Questions about the array below.
1) Find the entry just left of 5259.
2) Find the entry just left of 5005.
3) Find the entry just right of 5527.
4) Find the entry just right of 6475.
5) Find the median entry.
6) Find the smallest entry.
7) Find the entry just right of 5092.
[[5551 5005 5902 5595 6085 5748 5607 5047 5861 6314 5308 4617 5906 5092
  5455]
 [5181 5813 5440 5445 5048 5887 5821 5402 5902 7075 5390 7407 5106 5556
  4860]
 [4997 5341 4778 5388 5243 4307 5791 5864 6765 4409 6251 9869 5941 5002
  5720]
 [4527 5475 5730 5314 5129 5111 5259 4991 3558 5597 5539 6340 4845 5905
  6486]
 [5079 6500 5851 5291 6132 5623 5655 4736 4573 4808 5811 6402 6509 6270
  4759]
 [4351 5420 5212 5555 4964 5378 5682 5550 2559 5126 5952 5728 5936 5370
  5740]
 [5792 5690 5961 5592 5626 5356 5567 5261 7071 5110 5482 6440 5989 5697
  4383]
 [5854 4436 6284 6531 7153 5665 5543 5487 4994 5552 5515 5628 6653 5912
  5921]
 [6396 5170 4399 6475 6471 4708 5835 5902 6612 5007 6369 6613 5960 5003
  6225]
 [6193 4952 6027 5117 5118 5962 5570 5864 4374 4849 5861 4374 5916 5886
  5524]
 [5799 4624 5907 5012 4778 5696 5816 6151 5188 5416 5676 5187 5260 5919
  6239]
 [5489 4771 6211 4883 5354 6214 5728 6785 4162 5303 5789 5678 6103 5783
  5928]
 [5630 5435 5488 5312 5439 6277 5678 5997 7978 5527 5722 5248 5359 5298
  6210]]
1) 5111
2) 5551
3) 5722
4) 6471
5) 5595
6) 2559
7) 5455

arr = [[-237.94, 158.87, -8.96, -112.32, 207.95, 177.91, 130.62, 2.39, -138.26, -149.06, -55.67], [-15.11, -84.98, -59.40, 97.02, -41.15, 8.91, 70.62, -71.74, -141.27, 185.36, 43.96], [-117.16, 29.78, -34.16, -67.23, 66.15, 40.24, 44.71, -36.05, -28.68, -98.75, -18.21], [-41.00, -17.37, -153.43, -137.44, 81.07, 59.90, 6.46, 36.63, -10.96, -68.36, -39.63], [-39.63, -12.23, 96.07, -229.85, -31.69, -44.97, 38.98, -148.34, -88.20, 116.36, -50.78], [-0.42, 28.01, -4.94, -271.93, -181.43, -121.88, -120.41, 24.48, -2.42, 8.65, -90.85], [-35.61, -58.46, -54.54, -38.85, -32.83, -75.15, -5.54, -12.08, -50.30, -24.25, -25.47], [-167.10, 152.92, 20.28, -99.20, 97.17, 117.85, 87.28, -30.17, -18.84, -173.48, -31.50], [-56.19, -78.72, -114.72, -130.27, -63.18, -123.77, -18.95, 15.06, -129.65, 26.93, -26.01], [0.43, 20.04, -78.23, 43.97, -11.17, -80.76, 53.71, -11.38, 4.60, -47.38, -52.73], [67.28, 8.89, -95.37, 180.55, -63.58, -83.57, 129.12, 107.66, 39.85, -97.43, -168.41], [-65.20, -199.21, 15.82, 188.64, -137.99, 109.58, 41.85, -28.67, -296.87, 262.80, 103.93], [-81.59, -65.50, 1.02, -10.06, -140.32, -63.12, -63.83, 20.44, -166.21, 3.51, 9.87], [-53.89, -5.65, -6.44, -25.84, -32.20, -3.14, -79.24, -36.19, -30.69, -78.69, -44.70], [15.09, -57.65, -3.17, 14.01, -57.15, -35.96, 59.89, 7.94, -33.60, -48.38, -110.13]]
Which number is the entry just left of the largest entry?
Answer: -296.87
Which number is the entry just left of -129.65?
Answer: 15.06
Which number is the third smallest entry?
Answer: -237.94
The entry just left of 6.46 -> 59.90
The entry just left of 97.17 is -99.20
The entry just left of 107.66: 129.12
The entry just right of 4.60 -> -47.38
The entry at the centre -> 117.85
The 3rd entry in reading order: -8.96
Which number is the 3rd largest entry?
Answer: 188.64
The entry just left of -63.12 -> -140.32
The entry just left of 43.96: 185.36
Which number is the median entry?
Answer: -30.17
Which number is the maximum?
Answer: 262.80
The entry just left of the smallest entry -> -28.67
The entry just right of 15.09 -> -57.65
The entry just right of the centre entry is 87.28
Which number is the entry just left of -181.43?
Answer: -271.93
Which number is the fourth entry in reading order?
Answer: -112.32
The 2nd largest entry is 207.95
Which number is the 2nd entry in reading order?
Answer: 158.87

a = [ -2   8 -16  -7   2   2  -4  72  -5  -5]
The entry just left of -16 -> 8
Which number is the 4th entry?
Answer: -7
The 3rd entry from the right -> 72
The 1st entry -> -2
